Here are a small network's activations along a few directions, averaged over the inputs that share one value of a field.
Related values have similar rows: they may be neighbours, one step apart, or belong to one group.
(in the rows, 128 means zero)

Other fields vary at random and push rows far along two fixed directions, the same in every table; ignore that.

Field M:
m13: [146, 150, 173, 115, 133, 107,  95, 162, 147, 116, 132, 157, 191, 124,  73]
m1: [137, 161, 139, 125, 116, 112, 164, 103,  92,  89, 102, 162, 124,  93, 114]
m17: [126, 136, 141, 119, 114, 106, 172, 113,  89, 113, 115, 163, 121,  72, 112]
m7: [141, 139, 119,  95, 102,  91, 102, 148,  88, 139,  95, 174, 169, 106, 126]
m2: [111,  84, 134, 161, 159, 156, 108, 129, 203, 175, 159,  42, 128, 168, 142]
m8: [138, 155, 152, 131, 132, 116, 131, 146, 120, 107, 123, 146, 157, 113,  81]
m3: [139,  96, 120, 167, 142, 160, 155, 100, 138,  96, 150,  95,  77, 128, 138]
m11: [106,  84, 136, 136, 155, 160, 121, 127, 172, 158, 154,  59, 117, 158, 134]
m6: [136, 154,  85, 122, 102, 148, 159, 107,  80,  85, 126, 151,  63, 142, 178]
m10: [116,  87, 158, 160, 160, 135, 109, 149, 190, 158, 153, 105, 149, 123,  95]
m9: [126, 148, 124,  94, 112, 102, 111, 146, 108, 152, 107, 162, 162, 123, 129]
m5: [121, 110, 118, 145, 148, 165,  86, 144, 163, 131, 165,  85, 146, 189, 138]
m16: [114, 125, 108, 122, 109, 138, 147, 105, 116, 144, 114, 127,  82, 138, 176]
m4: [150, 137, 151, 129, 144, 119,  74, 174, 159, 124, 139, 126, 219, 140,  54]
m18: [139, 133,  74, 146, 132, 178, 154,  93, 113,  65, 162, 114,  55, 162, 194]
m15: [128, 120, 123, 110, 113, 100, 134, 131, 127, 164, 104, 138, 129, 114, 139]
m12: [115, 132, 114, 139, 131, 127, 166,  98,  97, 137, 121, 131,  64, 100, 144]
m14: [116, 155, 135,  88, 101,  85, 118, 128, 102, 149,  84, 168, 151, 114, 138]
The values of M form a ring.
A walk along M starts at m17 and steps to its neighbour m10. Put m1, m8, m15, m12 in the order it reaches them. -> m12, m15, m8, m1
Name the neighbours of m5, in listed order. -> m7, m6
Name the neighbours of m14, in listed order. -> m9, m16
How many steps from neighbour to neighbour lead from m18 to m13, at the fewest? -> 2
